Each row below is a small network's average activation on inputs in which a field has the value named, seen along a few directions.
Values that are neighbours, or in one group, have similar rows; names and order tell nothing.
Random noise pushes rows far along 4 fixed directions. That doesn't count. These rows show it; they differ only by the noise:
[ 181 -714 -429   33 -122  175  357   46   11 -195  -51   71  308  183
 -206 -320]
[-178  425  213 -114  149 -129 -387   -9 -135  303   -6 -119 -350 -185
   62  304]
[-134 -289 -221 -126  -19  161 -131  -35  103  191  149  163  195   23
 -462  272]
[ 312 -140  226 -614  569 -382 -113  209 -224 -400   12   35 -160 -338
  378  -16]
[ 353 -318  118 -568  504 -320   19  194 -214 -460  -14   48  -70 -257
  343 -142]
[ 215 -129 -293  397 -221   69  162  356  142  -90  -26  -61  174  -25
 -140  -34]


Values of Vok:
v3: [-505   13  -50  -34 -696  127  122 -300 -393  275 -254  -36 -202  108
 -109  -80]
v9: [-454   28 -153  198 -289  278 -159 -418  -74  564 -130  -76 -184  189
 -271   24]
v8: [ 265  -54 -219  332  134   73   80  317  394 -100  222  -93  221   29
 -159   13]
v7: [-127  665  231  589   17  137   -4 -157   30  297  -60 -358 -319  284
  249 -218]
v6: [ 467  -10   50  314  -78 -128  417  421 -131 -531 -418 -239 -150 -111
  723 -566]
v1: [ -93 -511 -315  -89 -172  321   32  -28  227   27   71  198  247   13
 -478   79]
v5: [  11  312  460 -511  625 -271 -173 -138   71 -155  244  165  -66   54
  261  149]
v4: [  34 -439  -57 -220  121   61  203 -413  247 -217  270  469  592  305
 -324  -20]
v2: [ 229   72  143   78 -331 -228  302   21 -216 -351 -164  -55  119 -105
  453 -299]
Vok is arranged as 3 separate groups.
- List the group mates of v9, in the order listed. => v6, v1
- List the group mates of v2, in the order listed. => v3

Values of Kozu:
d1: [  81  380  108  330 -215  -70   77  103 -125  -54 -162  -80  -38  -77
  248  -76]
d2: [  73 -126 -262  263   19  176  106  -10  169   44   18   17   80  156
 -275  -41]
d5: [ 328 -159  -82    5  225    6  -22  483  239 -252  144   85  196 -254
 -109  176]
d16: [  11  -99 -164    3 -230  -36  -23  140   56   41  -27   19   50 -151
 -139  110]
d11: [ 295   97  321 -176  185 -358   40  269  -47 -467   -8  119   34 -194
  473  -10]
d14: [ 140  163  310 -115  279 -217   16  -74 -107 -196   58   17 -109  -37
  316  -71]
d12: [ 181   87 -160  399 -176  -10  112  461  166 -127 -143 -190  -20  -61
  122 -206]
d8: [-173 -265   69 -339  207   48   62 -453  -83   68   91   42  105  265
  -26 -130]
d15: [-287  548  310   19 -248 -141 -106 -149 -221  239 -115  -95 -317  -87
  226  138]
d7: [-241 -224  -40 -205   -4  120 -125 -129 -147  137    2   25  -77  -36
 -162   98]
d4: [ 163  -25   24  -81  248  -70   78 -130   29 -118  -55  -16  -27   71
  240 -274]
d9: [ -33   25   81 -303  141    6 -171   20  198 -114  325  290  344  -82
 -245  430]
d3: [ 484  459  127  350 -167 -487   57  736 -173 -413 -178 -244 -196 -512
  523  -82]
d10: [ 188  -55  -96   71  -13  -64  128  306   47 -230 -150 -175  -96 -134
  134 -163]
d6: [  39 -164 -144   18  117   95  -26  128  165   25  105   35  103   44
 -180  148]
d13: [  51 -200   -8 -183  245  108  -78 -191   47   53  191   85   38  119
 -197   12]
Kozu is arranged as a line.
- A walk along Kozu starts at d15 and steps to its neighbour d1. Put d5, d11, d8, d9, d3 in the order it reaches them. => d11, d9, d8, d5, d3
- Which values are neighbours of d10? Give them in the order they are listed. => d12, d7
- Which values are neighbours of d13? Give them in the order they are listed. => d2, d4

Values of Golef:
j8: [ 128 -262 -145 -305  -13  -49   13   56 -105 -118 -136  -11   -6 -265
   69  -32]
j5: [ 124  304   77  612 -172    2   74  385  362 -130  245   76  373  -45
 -180  324]
j1: [ 191  146  -75  180   69 -109  -87  442    5 -145  -95 -124 -193 -250
  311  -60]
j4: [-250  274  157   62 -193   34   33 -280 -179  141 -118   53  -94  124
  116  -18]
j7: [ -39   51   27   49  181    2  -19   59  231   28  103  -34  -56  109
 -135  -90]
j15: [-122 -151   -7 -350  275 -213 -380 -343  112   75  396  328  375  -20
 -379  390]
j14: [ -63  268  293  -43 -179  -96  176 -298 -416   42 -344 -181 -330  119
  513 -204]
j9: [ 447 -327  -10  -39  375  -52  305  222   58 -492  123  -14  197   -3
  269 -351]
j6: [-351  -18  -22   -6 -463   98  109 -340 -304  144  -93   60  -82  226
 -111  -35]
j11: [-245  130  -17  -88  201  184 -376 -152  268  423  209   90  -80   28
 -469  488]
j2: [ -15  174 -182  248 -125  -22 -149  452  151   76  -36  -53   27 -248
 -171  292]
j12: [  -3  116   37  204 -179   89  209 -120  -14  -83  -50   84  127  137
   29 -188]
j3: [  45 -409 -229    2 -494    9  301    4 -192  -35 -272 -152   28  -24
  -15 -330]
j13: [-137  305   50  223  -10  119 -121 -143  -85  374 -237 -347 -469  158
   80 -104]
j10: [-204  515  166  166   38   98 -280 -135  219  403  185  -98  -45   94
  -46  312]
j16: [-312  256  270 -184  186   29 -239 -378 -470  439 -292 -332 -763   93
  433 -360]
Golef is arranged as a line.
- Which values are neighbours of j4? Give them in the order they are listed. => j14, j12
- Which values are neighbours of j2? Give them in the order they are listed. => j8, j1
- Which values are neighbours of j9? Give them in the order they are listed. => j7, j10
- Which values are neighbours of j13? Give them in the order they are listed. => j11, j16
